Each row below holds a small network's activations on one input, seen along a few directions.
In each table, some parts of the input vary, and every possible input appears once, in random order.
Descriptions start from the smaller parts, as in this example, which fits no table here: ring(5) and (point or ring(9) or (values(3) and line(6))).
Shared parts are said once, and a part with two or three values counts as separate values.

Other details of the inputs vary at random and push rows far along two fixed directions, the same in every table; ignore that.

Rows:
row 1: [  4 -11 -20   3  -6   5   8 -10  -9 -18  14   7 -18]
row 2: [  3   4  20  -5   3   9 -12   1  21  17 -12 -13  13]
row 3: [ -4  -2 -14   9  -2  -2  13  -4  -5 -27  11  20 -12]
row 4: [  1   3  17   0   6   6 -11  -3  19  12 -13 -14   8]
row 5: [-11   2 -14   6  -7  -5  16   7 -21 -17  10  12  -2]
row 6: [ 22 -12  17   2  13  -1 -11  -9  20  18   3 -15   8]
row 7: [-14   8 -19  -4  -7   0   1  -1   2 -22   5  13 -18]
row 8: [ 24   1  25  -5   4   9 -10 -17  15  20   1  -6  -2]
row 9: [ 20  -5  19   7   6  10  -5  -8  16  17   2 -12  10]
row 10: [-10  -1 -16   4  -4 -11  17  11 -19 -14   8  11  -6]
row 11: [-49  29  12 -14 -15 -48  24  39 -49  28 -18  27  43]
row 12: [  7  -2  -6   7  -1   1   6  -9  -3 -27   8  16 -15]
row 13: [ -5  -7 -25  -2  -6  10  -4  -2  -2 -23   7   1 -20]
row 14: [ 22 -10  18   2  11   6  -5 -11  24  15   1  -8  -3]
row 15: [-22   6 -19   4  -5  -4   5  12 -15 -22  -1   3  -5]
row 16: [ 23 -10  18   5  10   5  -6  -5  20  20   1 -14   4]
row 17: [ -4  -6 -27  -1  -1  10  -4  -4  -4 -19   2   2 -17]
row 18: [  3  -5 -12   0  -9   0   7  -3 -20 -14   6   8 -10]
row 19: [  4  -2 -15   7   6  10  -7  -4  12 -19   0  -2  -8]
row 20: [ -6  -2 -20   1  -2   9  -3   2   2 -25   8  -2 -15]
row 21: [ 10   5  12  -8   7  12 -15 -11  23  20  -9 -11   1]
row 22: [-12   3 -15   9  -1  -1   0   4   0 -23  -1   2  -6]
row 23: [-11  -8 -21  -4  -6 -17  11   4 -23 -11   7  11  -5]
row 24: [  2 -10 -15   4   7 -10   6  -9   3 -24  13  14 -16]
row 25: [ 25  -5  22   0   4  13  -8  -8   6  17   1 -17   6]
row 26: [-15  -2 -21   0  -6   1   0   3 -11 -17  -1   1 -12]
row 27: [-25  26  37 -13  -4 -10  -1  37 -21  58 -36 -17  62]
row 28: [ 19  -1  20  -3   5   9  -6 -17  19  23   5  -5  -1]
row 29: [  3 -12 -20   3   5  -7   5  -6  -5 -22  17   4 -16]
row 30: [-11   3 -16   5  -5   2  -1   8   1 -23   2   4  -5]
row 31: [12  1 21 -6  4 -2 -2 -6 13 30 -1 -4  3]
row 32: [  5   4  14  -3   9  10 -11  -3  19  14 -14 -11  11]
row 33: [20 -1 23  5  2  7 -7 -4  6 15 -3 -9 12]
row 34: [  9   1  12  -4   6  11 -16 -16  26  12  -4 -13  -9]
row 35: [-42  19   5 -10 -21 -35  27  43 -55  29 -19  17  40]
Description of these inputs: line(5) and (values(3) or line(4)).
The inputs of row 7 and row 13 match in every part but the line(5) part. If row 21 is changed in the same way as row 7 into row 13, which row does it become?
Answer: row 17
Which other rows does row 27 become when the values(3) part takes its other values? List them by row number.
Answer: row 15, row 20
Which other rows does row 19 become when the values(3) part takes its other values? List them by row number.
Answer: row 22, row 30

Rows:
row 36: [ 12  -5   7  -3  12   7 -19 -14  27   5  -2 -16  -7]
row 37: [-20  22  19   1  -4  -6   5  21  -1  15 -18   4  28]
row 38: [-36  16 -21   0  -7 -18  14  17 -11 -23  -3  25  -3]
row 39: [-16  -3 -38   1 -13   4   9   4 -23 -35  12  11 -24]
row 40: [ 19 -13   4   5   5  22 -12  -6  16   6   4 -26  -3]
row 41: [-22  28  35 -12  -8  -6   0  21  -4  44 -27  -1  38]
row 42: [-11  -3 -13   2  -6 -35  31   7 -35 -11  17  33  -3]
row 43: [-14  15  28  -5  -3  -5  -2  27 -15  38 -29 -13  49]
row 44: [ 15  -1  11  -4   5  15 -19 -17  21   4  -3 -13  -9]
row 45: [ 18  -7   3  -5   5  21 -17 -15  16   8  -4 -16  -7]
row 46: [  3 -16 -29   2   2   9  -4  -7   6 -22  15  -8 -27]
row 47: [ -6  -1  -9  10  -9 -28  33  10 -38 -19  17  34   1]
row 48: [ 37 -16  19  -1   5   1   3 -25   6  19  18   2 -10]
row 49: [  3 -13 -28   2   7   7  -7 -11   9 -27   7   0 -23]
row 50: [ 16  -3  12   5  10  14 -17 -11  25  -2  -3 -16  -2]
What do these inputs look like to the network?
Answer: values(3) and (point or line(4))
The inputs of row 36 and row 44 match in every part but the values(3) part. If row 42 is changed in the same way as row 36 into row 44, which row does it become?
Answer: row 48
